Here are a small network's activations along a few directions, averaged over the inputs that share one value of a field.
Values that are neighbours, or in one group, have similar rows; names and order tell nothing.
(in the rows, 500 means zero)
Strong random noise was added to every row along 6 fixed directions; ignore it. To show where, here is one row again and again, with new noise each time:
462,570,651,690,372,318,288,439,510,510,647,505,470,564,399,580,620
529,579,541,565,494,475,437,475,441,508,507,499,541,566,512,495,490
612,502,588,516,518,497,542,422,430,564,500,594,471,438,517,586,484
563,617,631,643,508,403,521,423,389,565,528,623,567,581,503,568,380
692,631,592,492,641,587,673,632,453,366,437,707,604,523,617,537,273
425,770,532,571,464,341,504,738,520,366,561,653,599,712,639,581,371
459,588,445,501,453,399,564,418,461,650,478,510,570,552,523,584,492
497,618,435,442,489,414,694,505,512,598,453,604,602,526,567,642,422


Field F:
f11: 373,519,437,586,486,500,524,455,498,608,449,387,496,581,502,502,451
f7: 457,491,497,517,403,328,592,354,516,749,513,612,473,419,491,693,579
f6: 458,455,511,566,443,390,390,533,500,421,583,435,527,569,434,428,512
f3: 465,489,642,617,518,406,492,475,579,514,616,625,399,476,380,668,462
f1: 544,288,500,517,560,627,404,510,473,413,551,373,379,451,493,318,502
f13: 595,446,529,419,542,544,537,416,520,544,432,539,477,373,401,572,537
f14: 500,468,500,510,433,361,649,400,600,648,510,553,548,481,449,666,576
f10: 404,486,708,664,335,229,365,443,503,469,694,629,439,477,340,540,553
f5: 590,494,622,664,528,509,574,454,651,388,531,461,591,490,342,504,551
f4: 389,415,417,409,426,336,567,290,528,753,493,512,537,384,369,589,552
f9: 566,550,458,390,583,659,631,924,644,52,504,548,603,603,595,350,354
f8: 584,561,679,677,510,447,442,407,542,435,540,640,649,495,267,513,389
f12: 357,589,419,643,489,517,433,570,432,530,501,347,535,691,577,368,460
f2: 242,565,432,400,438,398,601,555,506,603,533,611,410,514,605,624,386
The values of F form a line.
Going along F from f2 by way of its neighbour f3, in what order are f6, f4, f9, f8 met?
Answer: f8, f4, f6, f9
Name the neighbours of f12, in listed order.
Answer: f11, f5
Name the neighbours of f7, in listed order.
Answer: f13, f14

Field G:
g2: 502,373,504,542,543,587,593,474,653,454,476,367,515,452,375,456,571
g12: 543,484,516,620,493,452,486,248,652,644,451,471,597,409,335,663,629
g9: 621,387,678,484,463,351,631,638,557,396,681,874,358,374,467,720,354
g7: 563,507,471,506,496,500,670,332,448,705,406,456,591,388,460,490,646
g11: 286,666,491,548,324,213,400,509,409,682,571,558,408,642,706,705,600
g13: 571,488,761,716,575,377,681,379,454,574,591,691,575,467,278,576,240
g6: 516,466,498,464,574,693,389,525,650,407,460,435,523,416,384,485,480
g8: 492,558,434,572,563,563,734,525,765,356,479,384,778,547,232,468,378
g5: 251,714,348,478,336,203,477,465,467,681,453,575,683,638,499,560,429
g14: 394,656,392,455,460,559,502,607,720,401,438,445,545,519,493,561,523
g10: 540,426,524,628,477,478,618,314,446,642,527,428,520,522,460,527,528
g3: 511,458,451,335,466,488,345,537,506,448,508,415,541,488,427,406,636
g4: 590,413,338,322,454,591,471,491,690,383,473,241,624,401,249,384,658
g1: 435,390,309,480,404,429,505,294,512,709,466,303,531,539,525,466,737
The values of G form a line.
Going along G from g6 by way of its neighbour g14, in what order are g2, g9, g11, g13 met?
Answer: g11, g2, g13, g9
Name the neighbours of g3, in listed order.
Answer: g5, g4
Name the neighbours of g1, in listed order.
Answer: g7, g10
